Each row has a name. Each piece below is followed by the name of the row it came from, unless a question asks for something else. Each question is about the rows just above it.

q651: [155 156 156 100  95  95  95 161]
q173: [100 156  95 155 156  95  95  95]
q960: [155 156  95 156 100  95  95 161]
Which row holds this, read backwards? [ 95 100 156 156 155]
q651
asked: [155 156  95 156 100  95  95 161]
q960
Where do [155 156 156 100  95  95  95 161] appear?
q651
Which row holds [161  95  95 100 156  95] read backwards?
q960

q267: [112 109 112 103 110 105 108  92]
q207: [148 155 152 157 154 159 151 159]
q867: [106 113 117 116 125 122 142 154]
q363: [101 114 106 103 105 110 106 113]
q903: [106 101 106 105 110 103 114 117]
q298: [112 113 105 108 114 116 112  93]
q962: [105 106 116  98 101  92 112  94]
asked: [106 101 106 105 110 103 114 117]
q903
Which row holds [114 103 110 105 106 101 106] read backwards?
q903
Which row holds [103 106 114] read backwards?
q363
Which row holds [117 113] read backwards?
q867

q972: [149 122 151 123 110 123 107 101 148 139 123 140 124 128 138 123 151 112
 110 112 142]
q510: [107 120 121 109 150 110 154 159 133  97 105 105 108 101  96 105 123 145
 150 146 115]
q521: [146 108 144 108 142 108 145 148 156 118 106 105 110 102  94 107 119 143
 148 144 114]
q158: [146 108 144 108 142 108 145 148 156 118 106 125 108 107 116 106 147 138
 142 139 134]
q360: [118 146 120 146 110 146 107 103 110 144 150 138 147 150 146 150 118 116
 111 114 129]
q367: [104 144 106 143 134 143 134 137  96 128 145 123 143 141 130 145 103 134
 134 134 116]
q223: [123 110 120 108 151 109 154 160 132  96 105 104 107 100  94 105 122 145
 150 147 114]
q777: [152 114 151 116 114 116 113 109  97 105 108 105 133 119 130 115 153 114
 115 115 141]
Which row holds this, read backwards? [139 142 138 147 106 116 107 108]
q158
The row with [146 108 144 108 142 108 145 148 156 118 106 105 110 102  94 107 119 143
 148 144 114] is
q521
Which row holds [108 105 105  97 133] read backwards?
q510
Which row holds [141 143 123 145 128  96 137 134] read backwards?
q367
Which row holds [108 125 106 118] read backwards?
q158
[120 110] is which row, read backwards?
q223

q410: [132 127 124 111 116 124 139 130 110 120 110 152]
q343: [132 127 130 116 124 111  97 139 124 120 122 139]
q653: [132 127 130 116 124 111 110 139 124 120 122 139]
Which row holds this, read backwards? [124 139 110 111 124 116 130]
q653
Which row holds this, read backwards? [111 124 127 132]
q410
Which row holds [130 139] read backwards?
q410
Which row holds this, read backwards? [139 110 111]
q653

q194: [104 134 143 136 117 140 126 125 127 132 125 125 141 145 131 133 137 124
 137 106 145 109 130 125 125 126]
q712: [104 134 143 136 117 140 126 125 127 132 125 104 123 145 131 133 137 124
 137 106 145 146 130 124 125 125]
q999: [111 138 144 115 131 144 140 139 134 113 115 110 143 143 113 112 140 141
 148 110 147 111 118 139 135 143]
q974: [135 127 136 110 147 140 160 160 147 111 104 104 123 122 104 110 121 152
 145 129 122 118 103 154 154 154]
q468: [111 138 144 115 131 144 140 139 134 113 115 110 143 146 113 112 140 141
 148 110 147 111 118 139 127 143]
q274: [146 105 114 129 134 115 127 126 122 124 132 129 110 107 122 125 120 133
 116 157 109 146 123 127 128 123]
q33: [135 127 136 110 147 140 160 160 147 111 104 104 123 122 104 110 121 152
 145 143 117 128 113 152 149 155]
asked: [135 127 136 110 147 140 160 160 147 111 104 104 123 122 104 110 121 152
 145 129 122 118 103 154 154 154]
q974
[148 141 140 112 113 143] is which row, read backwards?
q999

q113: [128 138 138 137]
q512: [127 113 127 155]
q869: [131 136 123 100]
q706: [132 121 120 124]
q555: [127 113 127 136]
q934: [125 138 138 137]
q664: [124 138 140 137]
asked: [128 138 138 137]
q113
Which row holds [123 136] read backwards?
q869
asked: [125 138 138 137]
q934
[127 113 127 155] is in which row?
q512
Which row holds [120 121 132] read backwards?
q706

q9: [126 142 117 130 131 108 136 130 134 139 122 117 134 114 144 112 120 134
 146 133 128 120 141 127 145 121 134 128 130 128 123 116]
q64: [128 139 122 122 128 108 137 132 134 139 131 129 129 111 136 119 120 130
 136 144 115 122 134 124 138 120 132 122 123 127 118 121]
q458: [121 129 116 144 125 111 139 123 138 139 111 116 126 118 143 103 127 138
 136 135 115 119 118 116 159 120 137 114 129 141 130 116]
q211: [129 159 119 112 137 105 129 134 133 140 135 118 141 108 144 122 110 132
 154 132 134 124 163 135 128 123 126 138 128 117 115 116]
q387: [132 136 118 126 128 106 139 135 131 137 130 124 132 116 141 119 120 125
 146 140 133 117 141 135 143 122 139 135 130 124 119 120]
q983: [142 120 132 119 125 105 141 135 139 140 140 143 108 109 126 123 109 119
 132 161 109 122 123 135 139 124 127 135 119 132 123 128]
q695: [125 130 121 133 126 109 139 128 136 139 122 112 114 144 117 120 134 132
 132 143 112 121 122 119 148 120 135 117 125 135 124 120]
q775: [131 143 124 120 132 106 134 134 134 141 133 127 129 108 138 119 112 129
 142 141 123 123 144 131 135 123 129 131 125 125 119 120]
q487: [133 127 128 126 129 105 137 135 136 143 133 139 115 105 132 115 113 125
 128 152 110 122 124 128 140 124 131 125 122 133 124 126]
Which row holds this, read backwards? [120 112 144 114 134 117]
q9
Which row holds this, read backwards? [120 138 124 134 122 115]
q64
Which row holds [115 132 105] read backwards?
q487
asked: [133 127 128 126 129 105 137 135 136 143 133 139 115 105 132 115 113 125
 128 152 110 122 124 128 140 124 131 125 122 133 124 126]
q487

q455: [111 117 135 116 124  92 128]
q749: [135 116 124  92 127 134 151]
q718: [156 140 132 131 132 150 137]
q519: [140 145 122 133 141 137 150]
q896: [130 147 116 146 127 139 136]
q760: [156 140 132 131 132 161 138]
Which row holds this, read backwards? [146 116 147 130]
q896
[156 140 132 131 132 161 138] is in which row?
q760
Which row holds [161 132 131 132 140] read backwards?
q760
asked: [156 140 132 131 132 150 137]
q718
Which row holds [127 146 116 147 130] read backwards?
q896
Which row holds [128  92 124 116 135] read backwards?
q455
[138 161 132 131 132 140] is which row, read backwards?
q760

